These are the activations of a small neural network, seen along a few directions. Each row is one input.
Each table varies a few parts of the input and shows all the possible inputs, shuffled.
Descriptions start from the smaller parts, as in this example, which fits no table here: one of 8 places around a ring, together with either a single point or one of 9 places along a line or (one of 3 separate values, together with one of 4 places along a line).
Shared parts are said once, and a part with two or three values counts as separate values.

Table:
R1: 27, -3, -15, -17, -16, -8, 4, -11, 12, -11, 27, 11, -8, -18, 10
R2: -2, 12, 6, 25, -8, -6, 14, -13, 5, 0, -2, 29, -12, 21, -34
R3: -9, 8, -13, -11, 18, -7, -19, 2, -9, 4, 9, -20, 19, 6, 29
R4: -1, -5, 4, 16, -4, -7, 7, -18, 16, 0, 3, 25, -7, 25, -26
R5: -7, -23, -9, 10, 4, -27, -2, -31, 20, -11, 4, 22, -10, 3, -5
R6: -3, -17, -4, 11, 1, -16, 1, -21, 21, -7, 10, 15, -3, 27, -16
R7: 26, -2, -26, -12, -14, -12, -1, -1, 9, -12, 41, -4, 2, -2, 5
R8: -11, 25, -3, -1, 9, 5, -4, -2, 19, -1, -14, 22, 6, 32, -4
R9: 13, 13, -2, -9, -20, 28, -3, 37, 2, 4, -21, -17, -1, 2, -5
R10: -17, 18, -7, -3, 15, -12, -7, -15, 17, -9, -24, 32, -6, -1, 14
R11: -12, 41, -1, 9, 5, 6, 3, 2, 7, -1, -19, 25, 1, 26, -12
R12: -9, 8, -2, -15, 17, -3, -16, -8, -6, 4, -5, -7, 10, -10, 36
R13: 11, -1, -12, -15, -14, 18, -9, 34, 7, -3, -12, -27, 2, 4, 7
R14: -18, 6, -27, -2, 18, -19, -17, -6, 19, -12, 3, 5, 11, 24, 14
R15: 3, -3, 24, 7, 2, 21, 8, 14, -16, 16, -4, -24, 4, -6, -4
R16: -4, 44, 14, 1, 3, 18, 1, 10, -21, 15, -12, -1, 9, 8, 3
R17: 5, -6, -28, -10, -8, 1, -16, 32, 4, -7, -3, -32, 3, -5, 16
R18: 35, 18, 0, -12, -24, 15, 13, 3, 7, 0, 24, 12, -3, 6, -16
R19: -9, 20, 7, -10, 14, 1, -10, -7, -12, 7, -17, 6, 2, -20, 31
R20: -11, -40, 17, 7, 4, -5, 8, -9, -11, 3, 14, -8, 5, 8, -21
R21: 5, -7, -17, -14, -11, 6, -12, 23, 6, -7, -19, -19, -6, -22, 22
R22: -18, 6, -16, -7, 18, -15, -14, -16, 23, -12, -12, 19, 2, 8, 19
R23: -4, 14, 3, -15, 13, 8, -12, 3, -6, 8, 1, -15, 17, 15, 22
R24: -4, -22, -2, 5, 12, -4, -4, 9, -14, 5, 12, -38, 9, -13, 14
R25: -15, -34, 20, 12, 6, -12, 10, -18, -16, 1, -4, 12, -10, -27, -14
R26: -6, -11, 0, 15, 2, -23, 4, -30, 15, -8, -7, 34, -18, -7, -9
R27: -3, -11, 18, 6, 8, 5, 4, 1, -18, 8, -15, -13, -8, -40, 15
R28: -9, -27, 25, 12, -1, 4, 13, -6, -15, 10, 7, 1, 1, 7, -32
R29: -3, -23, 9, 1, 11, 1, -1, 0, -12, 5, -3, -25, 0, -30, 19
R30: 33, 35, 2, -1, -28, 15, 20, 8, -4, 1, 17, 16, -8, 1, -24
R31: -2, 28, 12, -9, 8, 18, -7, 6, -10, 15, -7, -5, 14, 13, 12
R32: -15, -46, 11, 7, 8, -16, 4, -19, -11, -1, 8, -1, -2, -17, -9
R33: 6, 5, -7, -9, -14, 10, -6, 24, 0, -4, -32, -5, -14, -32, 17
R34: 2, -17, 15, 1, 7, 11, 2, 11, -12, 10, 4, -34, 7, -4, 6
R35: -11, -9, 26, 22, -5, 5, 20, -1, -25, 9, 2, 6, -4, 2, -39
R36: 12, 31, 0, 1, -24, 28, 5, 40, -10, 4, -26, -12, -6, -3, -13
R37: 33, 4, -9, -17, -19, 5, 7, 0, 12, -8, 33, 2, 0, 7, -4
R38: 28, 10, -5, -12, -19, -4, 10, -9, 6, -8, 14, 24, -15, -29, 5
R39: -13, 12, -12, -7, 14, -5, -10, -6, 23, -9, -6, 12, 9, 33, 6
R40: 1, 14, 25, 16, -3, 21, 14, 17, -26, 15, -9, -19, -1, -11, -13
R41: -16, -44, 0, 10, 9, -20, 1, -9, -13, -1, 22, -13, 8, -1, -13
R42: -7, -22, -19, 15, 5, -30, -5, -21, 17, -11, 18, 9, 0, 18, -9
Changing only one part turns R40 into R29. The same change can be made to R30. Which row results?
> R1
Describe the family of inputs behind these rows.
> one of 6 places along a line, together with either one of 2 separate values or one of 5 places around a ring
List by row number the other rows that have the place on the line of 6 in common with R42.
> R3, R7, R14, R17, R24, R41
Start at R33 and move only the place on the line of 6, one step at a time. The first step leads to R21. Which rows follow, in order?
> R17, R13, R9, R36
Start at R25 and move only the place on the line of 6, one step at a time. The first step leads to R32. Which rows follow, in order?
> R41, R20, R28, R35
Which other rows does R33 become when the choice among 2 separate values takes its other values? List them by row number.
> R38

Table:
R43: -14, -29, 33, 12, 4, 15, 9, -1, -19, 14, -18, -12, -7, -19, -10
R44: -35, -18, 9, 26, 27, -37, 12, -53, 16, -13, 1, 54, -10, 12, -21
R45: -14, 1, 22, 15, 0, 9, 11, 3, -31, 13, -11, -2, -3, -16, -14
R46: -1, -41, 22, 6, -1, 12, 11, 6, -13, 11, 7, -29, 6, -2, -19
R47: -4, 20, 8, 17, -14, 12, 7, 14, 3, 1, -31, 17, -11, 8, -24
R48: 33, 17, 4, -19, -24, 14, 13, 1, 9, -2, 11, 17, -11, -5, -4
R49: 4, 22, -10, -24, 6, 11, -13, 1, 19, -1, 7, 3, 15, 29, 16
R50: -2, 27, 21, 16, -1, 11, 12, -1, -19, 14, -8, 6, -3, -5, -10
R51: -5, 33, 1, -19, 13, 8, -12, -7, 14, 2, -23, 20, 7, 9, 22
R52: 23, 7, -13, 2, -31, 4, 10, 19, 11, -10, -4, 8, -20, -5, -19
R53: 26, 15, 1, 2, -17, 4, 13, 5, -11, 2, 18, -2, -9, -20, -7
R54: -24, 3, 1, 2, 21, -7, -11, 1, -19, 5, -18, -8, 5, -12, 21
R55: -16, -34, -4, 18, 9, -40, 3, -52, 18, -14, 32, 29, 3, 43, -31
R56: -13, 29, -2, 2, 20, -3, -10, -4, -8, 6, -16, 0, 6, -2, 23
R57: 12, 15, 9, 11, -5, 11, 13, 7, -15, 10, 19, -9, 7, 14, -18
R58: 20, 18, 13, -10, -11, 21, 10, 5, 5, 6, 13, 10, 5, 27, -16
R59: -15, -8, -8, -3, 14, -7, -12, 9, -12, 3, 11, -25, 17, 6, 13
R60: -3, 18, -12, -2, 13, -2, -11, 4, -1, 3, 14, -17, 16, 17, 16
R61: 6, 31, 25, -5, -7, 21, 9, -2, 2, 10, -15, 26, -3, 6, -9
R62: 14, -11, 3, 1, -15, 1, 11, 9, -21, 0, 15, -11, -7, -31, -12
R63: -17, 23, -17, 2, 7, -1, -14, 11, 16, -7, -39, 11, -2, 10, 7
R64: -8, 12, -28, -3, 0, 1, -16, 19, 22, -9, -8, -7, 5, 30, 0
R65: 7, 9, -37, -10, -14, -6, -11, 14, 25, -18, -10, 2, -8, -3, 15
R66: 2, -38, -18, 12, 0, -45, 3, -49, 27, -14, 33, 46, -14, -2, -15
R67: 3, -40, -5, -12, 5, -8, -12, 1, 3, -7, 1, -24, 0, -30, 30
R68: 0, -10, 11, 10, -4, 7, 12, 11, -26, 10, 15, -19, 9, 3, -22
R69: 9, 8, -5, 11, -18, 12, 7, 22, 7, -3, -3, 1, -4, 29, -31
R70: 2, -9, -17, -10, 2, -12, -11, 5, -8, -8, 9, -15, 3, -27, 26
R71: -23, -28, 13, -2, 23, -2, -12, -3, -8, 7, -25, -17, 0, -15, 25
R72: 15, -41, 14, -1, -11, 6, 9, 4, -9, 1, 6, -20, -10, -35, -8
R73: 19, 19, -19, -31, -8, 4, -8, -4, 21, -11, 4, 11, 1, -3, 30
R74: -13, -39, 5, -7, 16, -4, -12, 5, 0, 5, 2, -35, 13, 3, 17
R75: 12, 16, -21, -9, 0, -7, -9, 0, 2, -7, 12, -7, 2, -16, 29
Describe the family of inputs behind these rows.
> one of 3 separate values, together with either a single point or (one of 2 separate values, together with one of 5 places along a line)
Changing only the choice among 3 separate values turns R58 into R61. The same change can be made to R60. Which row results?
> R56
Which other rows does R73 become when the choice among 3 separate values takes its other values? List them by row number.
> R49, R51
Which other rows does R75 become when the choice among 2 separate values takes its other values? List them by row number.
> R53
Which other rows does R46 become when the place on the line of 5 takes its other values? List them by row number.
> R57, R58, R68, R69
